A small network was shown many inputs. Here are its activations along a few directions, one row for each input.
Each table varies a few parts of the input and shows all the possible inputs, shuffled.
A made-up example of a description, with smaller parts first: one of 2 separate values, together with either a single point or one of 9 places around a ring or (one of 4 places along a line, together with one of 8 places around a ring).
Shared parts are said once, and a part with two or three values counts as separate values.
In the rows, zero is written as 128.

Other details of the inputs shift rows strongly along three fixed directions, in all tables alike. That doesn't count.

A family of inputs:
row 1: [132 140 116 115 132 145 134 139  63  81 112 139 156]
row 2: [151 127 129 142 132 135 115 113 162 148 153 132 139]
row 3: [132 142 118 113 128 148 137 135  63  78 114 143 154]
row 4: [145 173 115 137 125 115 130 116  59  86 122 130 166]
row 5: [153 134 150 165 136 144 120 123 163 163 106 138 153]
row 6: [ 92 117 128 126 125 137 132 154 110 113  91 135 126]
row 7: [137 113 104  85 125 123 121  96 143 124 226 105 100]
row 8: [154 108 151 121 123 146 132 143 147 153 153 149 151]
row 9: [148 115 157 156 132 160 127 150 154 180  98 154 163]
row 10: [121 110 147 128 123 142 141 154 141 138 109 145 137]
row 11: [144 159 100 119 117 126 135 112  66  94 128 114 154]
row 12: [ 56 101 116 112 132 111 135 134 150 116 103  94  60]
row 13: [104 113 139 125 132 143 137 154 109 111  86 139 119]
row 14: [160 129 139 138 123 128 114 127 151 156 155 133 133]
row 15: [159 127 131 142 123 128 115 125 154 156 153 133 136]
row 16: [126 148 113 113 121 142 129 133  57  81 114 142 165]
row 17: [113 134 115 133 128 112 131 135 115 122  87 117 121]
row 18: [104 139 122 139 132 126 125 127 126 107  94 123 121]
row 19: [113 106 136 134 125 142 128 149 139 143 109 143 133]
row 20: [117 128 139 154 136 120 131 120 148 136 118 129 127]
row 21: [125 150 111 112 120 144 131 132  61  81 114 144 162]
row 22: [126 119 128 135 132 131 129 115 144 145 114 117 127]
row 23: [145 139 157 174 138 138 135 119 161 164 106 144 152]
row 24: [131 137 111 117 127 144 136 134  64  77 115 141 158]
row 25: [153 130 142 149 125 119 125 121 149 156 157 137 136]
row 26: [136 133 131 134 129 123 129 133 140 150 109 125 124]
row 27: [145 164 102 120 128 119 129 120  70  97 111 120 155]
row 28: [ 53  80 137 112 133 123 136 173 140 110  91 118  62]
row 29: [ 98 140 132 146 135 117 137 123 126 110 104 125 120]
row 30: [125 108 146 136 133 153 138 152 141 140 108 144 129]
row 31: [146 119 155 158 128 164 133 148 158 177  99 157 163]
row 32: [150 115 143 129 123 156 126 137 150 160 149 153 148]
row 33: [161 129 144 157 129 140 131 130 150 183 103 125 151]
row 34: [ 60 108 116 113 139 106 131 139 153 114  94 101  64]
row 35: [128 123 132 134 132 134 131 116 143 145 117 116 128]
row 36: [162 138 141 156 130 137 132 130 153 175 102 136 150]
row 37: [138 163 100 112 133 127 130 103  80  84 123 123 152]
row 38: [138 115 104  83 124 124 122  95 145 123 225 109  98]
row 39: [133 121 122  96 129 108 116 100 143 115 233 120  99]
row 40: [ 65  97 116 116 123  99 131 146 141 124  98  94  61]
row 41: [110 137 125 140 128 114 120 143 115 117  89 118 119]
row 42: [152 120 126 136 130 140 129 104 156 160 150 122 140]
row 43: [ 61 106 121 110 139 103 127 139 150 114  91 104  62]
row 44: [ 54  77 137 112 134 120 131 171 138 112  85 122  64]
row 45: [132 133 134 146 123 126 122 136 143 142 112 130 124]
row 46: [137 125 134 136 123 127 131 129 134 153 115 117 126]
row 47: [101 140 135 144 135 117 134 123 123 110 101 126 121]
row 48: [160 131 146 155 125 142 134 128 151 179 105 129 147]
row 49: [153 128 143 158 138 148 132 117 157 176 100 125 155]
row 50: [ 61 113 135 130 126  91 132 150 139 114 102 112  63]
row 51: [146 162 103 114 117 126 133 111  62  91 124 119 152]
row 52: [151 130 146 164 136 141 118 121 164 163 105 139 153]
row 53: [144 168  99 120 123 122 134 116  71  91 116 123 154]
row 54: [165 132 133 126 127 128 123 121 148 163 152 131 132]
row 55: [ 66  98 120 114 123  98 129 146 138 124  95  96  62]
row 56: [ 52  81 136 106 125 110 136 172 138 109  86 122  76]
row 57: [ 49  87 135 106 124 116 142 174 143 107  88 121  73]
row 58: [164 131 129 132 127 128 126 122 150 163 152 127 137]
row 59: [144 175 116 133 121 116 133 113  60  82 127 134 161]
row 60: [152 138 160 177 129 129 133 132 153 172 108 141 151]
row 61: [123 110 150 124 124 141 138 153 138 138 109 146 136]
row 62: [137 122 106  91 126 121 110 103 152 113 228 118  98]
row 63: [158 111 164 156 135 165 135 149 148 169 100 156 159]
row 64: [145 121 113  87 116 111 106 114 139 121 227 121  92]
row 65: [152 109 148 124 123 148 136 143 150 152 152 148 153]
row 66: [119 127 143 151 136 119 127 120 145 137 116 131 128]
row 67: [140 174 113 136 121 116 136 114  64  82 129 133 159]
row 68: [134 121 118  95 132 108 114 101 144 116 233 118 100]
row 69: [140 118 120  96 119  98 113 110 136 121 233 123  95]
row 70: [131 131 127 138 139 130 130 120 148 143 112 122 132]
row 71: [162 127 132 133 120 136 130 118 149 166 152 125 134]
row 72: [141 118 106  80 132 115 114 100 146 121 223 113  99]
row 73: [ 65 103 119 114 122 104 135 147 141 124  99  95  59]
row 74: [144 132 144 148 135 128 128 111 157 150 159 134 137]
row 75: [163 135 144 153 131 133 128 131 149 175 105 133 150]
row 76: [143 123 108  90 116 113 110 115 143 119 229 119  94]
row 77: [125 143 110 114 120 139 128 131  60  82 113 144 164]
row 78: [111 134 125 141 124 113 120 139 114 115  88 123 121]
row 79: [126 132 134 143 134 133 120 124 150 135 114 129 127]
row 80: [131 144 109 111 118 136 141 134  58  71 115 142 175]
row 81: [145 174 118 133 121 116 132 112  59  82 125 136 160]
row 82: [139 115 106  81 125 124 120  95 144 123 224 109  98]
row 83: [140 121 124  96 120 100 115 112 135 121 234 121  94]
row 84: [157 132 128 131 137 138 126 109 160 156 149 131 139]
row 85: [138 158  98 116 133 123 127 103  79  86 119 123 156]
row 86: [134 103 118  72 117 133 113 125 133 121 229 137 103]
row 87: [154 131 137 137 132 138 115 113 160 150 153 136 136]
row 88: [134 162 106 129 133 128 119 111  82  82 117 124 156]
row 89: [111 138 124 142 123 117 124 141 115 113  93 120 121]
row 90: [145 161 101 120 124 117 128 116  68  93 112 124 156]
row 91: [ 53  81 136 110 133 125 136 171 142 110  90 121  60]
row 92: [159 130 128 130 141 134 121 112 157 158 149 127 140]
row 93: [ 97 114 135 120 127 130 139 160 110 109  86 133 131]
row 94: [152 135 147 168 135 145 123 123 165 163 107 137 155]
row 95: [121 133 147 149 136 123 130 120 146 137 117 133 125]
row 96: [155 132 136 158 140 141 130 116 161 168 100 135 158]
row 97: [154 129 146 156 134 150 134 114 158 173 101 131 152]
row 98: [121 110 149 125 124 141 139 154 139 137 108 144 137]
row 99: [142 169 108 128 119 123 124 120  68  83 114 129 155]
Each input here is: one of 9 places around a ring, together with either one of 3 separate values or (one of 2 separate values, together with one of 4 places along a line).
The inputs of row 27 and row 75 match in every part but the place on the ring of 9. If row 4 is changed in the same way as row 27 into row 75, which row does it become?
> row 83
The inputs of row 57 and row 98 match in every part but the place on the ring of 9. If row 67 is changed in the same way as row 57 into row 98, which row does it become?
> row 59
The inputs of row 85 and row 96 match in every part but the place on the ring of 9. If row 44 is changed in the same way as row 85 into row 96, which row does it become?
> row 24
Which other rows does row 99 become when the choice among 2 separate values takes its other values? List them by row number.
> row 79
Which other rows does row 35 become when the place on the ring of 9 takes its other values? List them by row number.
> row 7, row 12, row 22, row 38, row 42, row 49, row 82, row 97
List by row number the other rows that have the place on the ring of 9 in common with row 10.
> row 18, row 23, row 32, row 36, row 38, row 45, row 50, row 71, row 84, row 91
Which other rows does row 57 become when the choice among 3 separate values takes its other values? List them by row number.
> row 30, row 31

A family of inputs:
row 100: [115  97 112  72 116 122 109 125 140 101 240 124  85]
row 101: [133 116 151 148 129 124 120 148 159 167  86 125 115]
row 102: [124 108 148 138 146 147 135 121 192 192 107 130 125]
row 103: [154 144 130 137 123 114 127 113 107 131 159 129 152]
row 104: [165 118 143 125 128 157 135 118 165 179 159 120 131]
row 105: [173 144 113  94 119 143 139 115  94 111 184 140 167]
row 106: [145 112 162 146 129 130 122 155 191 179 115 143 116]
row 107: [100 142 106 139 128 121 122 135  83  91  64 112 116]
row 108: [ 99 157 101 136 127 123 135 123  93  89  54 121 146]
row 109: [161 112 133 134 130 143 140 128 146 176 136 139 147]
row 110: [ 69  98 100  71 128 101 104 141 122  71 195 119  50]
row 111: [ 99 171 107 136 147 121 127 124  83  82  49 114 142]
row 112: [159 145 123 152 122 138 133 137 104 141  95 133 180]
row 113: [141 118 155 165 140 122 127 109 189 174 127 133 130]
row 114: [ 68 116 130 127 124  96 128 131 128 106 113  95  65]
row 115: [172 165 131 134 122 126 132 105  90 115 175 155 177]
row 116: [110 119 141 142 138 152 144 145 110 113  72 140 147]
row 117: [125 147 138 142 129 130 130 119  94 100 142 154 143]
row 118: [179 147 104 107 113 142 121 100 101 110 181 119 157]
row 119: [ 68  84 135 116 121 107 129 170 169 133 107 116  68]
The inputs of row 106 and row 115 match in every part but one. If row 110 is changed in the same way as row 106 into row 115, which row does it become?
> row 117
Describe the family of inputs behind these rows.
> one of 4 places along a line, together with one of 5 places along a line
Which other rows does row 118 become when the place on the line of 5 takes its other values? List them by row number.
> row 100, row 108, row 112, row 119
Which other rows does row 118 become when the place on the line of 4 takes its other values? List them by row number.
> row 104, row 107, row 114
Start at row 116 and move only the place on the line of 5, one step at a time. The first step leads to row 105. Which rows follow, in order?
> row 109, row 104, row 102

A family of inputs:
row 120: [147 157 141 198 142 137 133 108 106 150  59 129 187]
row 121: [206 183 113 115 109 113 123  93  89 117 196 125 181]
row 122: [ 87 154 115 106 132 117 150 140  47  34 103 120 134]
row 123: [190  86 138  97 133 160 105 145 167 195 168 146 138]
row 124: [146 160 157 169 129 152 134 146 123 128  52 169 196]
row 125: [134 173 112 149 135 125 127 104  60  75 107 107 147]
row 126: [124 122 106 139 110 168 139 154  84 114  44 130 174]
row 127: [ 47  86 137 129 144 101 135 135 169 134 117 114  67]
row 128: [ 96 101 148 153 131  91 141 143 185 189  99 111  90]
row 129: [104 144  91  83 116  80 123 125 106  84 181 104  72]
row 130: [117 101 156 154 132  90 141 140 188 177  94 113  77]
row 131: [ 66 111 105  74 131  96 140 130  90  59 174 115  98]
row 132: [ 90 109 142 156 138 116 112 140 186 156 104 113  63]
row 133: [178 102 130 107 155 154 112 113 184 184 160 136 138]
row 134: [147 119 119  74 119 115 121 104 123 105 247 140 150]
row 135: [169 127 148 139 128 141 106 110 197 172 188 159 141]
row 136: [ 90  97 151 167 134 108 113 128 191 178  95 113  98]
row 137: [182 101 168 133 137 139 137 122 184 170 189 153 143]
row 138: [138 149 134 176 140 121 131 109 102 112  67 121 141]
row 139: [ 58  96 146 122 133 104 121 141 174 121 116 111  61]
row 140: [191 116 120 103 143 129 120 121 180 202 155 120 133]
row 141: [ 50  97 137 130 134  99 126 132 160 124  97 120  89]
row 142: [136 127 148 158 123 134 142 152  78 110  71 148 151]
row 143: [ 86 102 153 154 143 127 126 145 199 159 100 137  78]
row 144: [175 118 169 131 128 145 126 129 181 169 185 150 160]
row 145: [155 162 150 185 137 189 163 109 103 162  11 145 205]
row 146: [129 161 137 172 129 128 119 118 107 117  66 115 152]
row 147: [189 108 124 116 152 150 100 107 186 198 171 120 132]
row 148: [182  93 139  94 149 155 119 134 182 178 160 142 146]
row 149: [175 163 103 112 116 126  92  87 115 104 214 130 142]
row 150: [162 120 157 146 142 143 128 111 182 171 183 137 132]
row 151: [176 134 139 143 128 121 127 123 178 190 177 132 124]
row 152: [ 57 103 142 114 133 112 130 166 159 109 102 131  78]
row 153: [136 186 100 124 109  99 124 121  72  83 103 126 152]
row 154: [ 97  88 160 146 124 133 125 182 173 166 108 144  81]
row 155: [107 147 110 120 107 119 129 140  24  64  97 141 172]
row 156: [ 74 140 111 103 135 116 143 149  79  52 112 131 107]
row 157: [166 127 117  98 134 119 126  81 124 100 237 135 123]
row 158: [105 117 147 149 122 100 122 152 196 181  97 120  84]
row 159: [ 80 116 101  76 109 107 112 154  75  58 176 125  76]
row 160: [165 146 150 171 114 193 156 142  76 160  18 154 204]
row 161: [ 73 100 145 144 148 123 129 145 185 148 110 129  66]
row 162: [ 84 146  99 106 119 121 133 156  27  41 109 131 114]
row 163: [ 70  90 148 127 122 117 133 178 125 119 105 118  67]
row 164: [197 161 115 109 119 111 130  96 108 128 225 115 146]
row 165: [ 91 137 114 111 108 118 118 159  62  66 103 139 118]
row 166: [ 53 108 133 128 136 110 118 144 166 116  99 125  66]
row 167: [ 58  72 113  99 128 136 141 161 173 120  88 104  84]
row 168: [186 154  99  80 110 138 148  82  99 139 207 112 143]
row 169: [ 73 106  69  73 124 127 129 114 112  67 147  94  91]
row 170: [185 166 119 109 127 147 131 112  93  93 200 161 184]
row 171: [155 168 138 196 143 150 124 119 116 144  63 136 168]
row 172: [164 170 147 190 135 184 152 104  98 170  13 127 198]
row 173: [192 149 128 114 104 145 117 122  69 105 200 150 182]
row 174: [176 110 111 135 125 165 115 100 189 186 173 112 147]
row 175: [125 138  63  84 108 119 136 112  99  95 145  91 128]
row 176: [158 153 155 171 131 189 171 130  98 151  10 152 213]
row 177: [ 78 127  92  84 111  63 124 118 103  87 162  95  82]
row 178: [161 123 117 104 116 132 125 122  79 116 217 145 157]
row 179: [ 96 153 105 133 127 112 107 119  97  81 104 112 108]
Describe the family of inputs behind these rows.
> one of 5 places along a line, together with either one of 3 separate values or one of 9 places around a ring
The inputs of row 179 and row 152 match in every part but the place on the line of 5. If row 120 is changed in the same way as row 179 into row 152, which row does it become?
> row 131
The inputs of row 175 and row 126 match in every part but the place on the line of 5. If row 128 is changed in the same way as row 175 into row 126, which row does it become?
> row 178
Which other rows does row 178 become when the place on the ring of 9 takes its other values? List them by row number.
> row 142, row 154, row 155, row 159, row 162, row 163, row 165, row 173
List by row number the other rows that have the place on the line of 5 in common with row 141.
> row 127, row 133, row 135, row 139, row 143, row 145, row 150, row 157, row 161, row 166, row 169
Which other rows does row 121 become when the place on the ring of 9 takes its other values? List them by row number.
> row 128, row 129, row 130, row 151, row 153, row 158, row 164, row 177
Which other rows does row 168 become when the choice among 3 separate values takes its other values? List them by row number.
> row 140, row 175
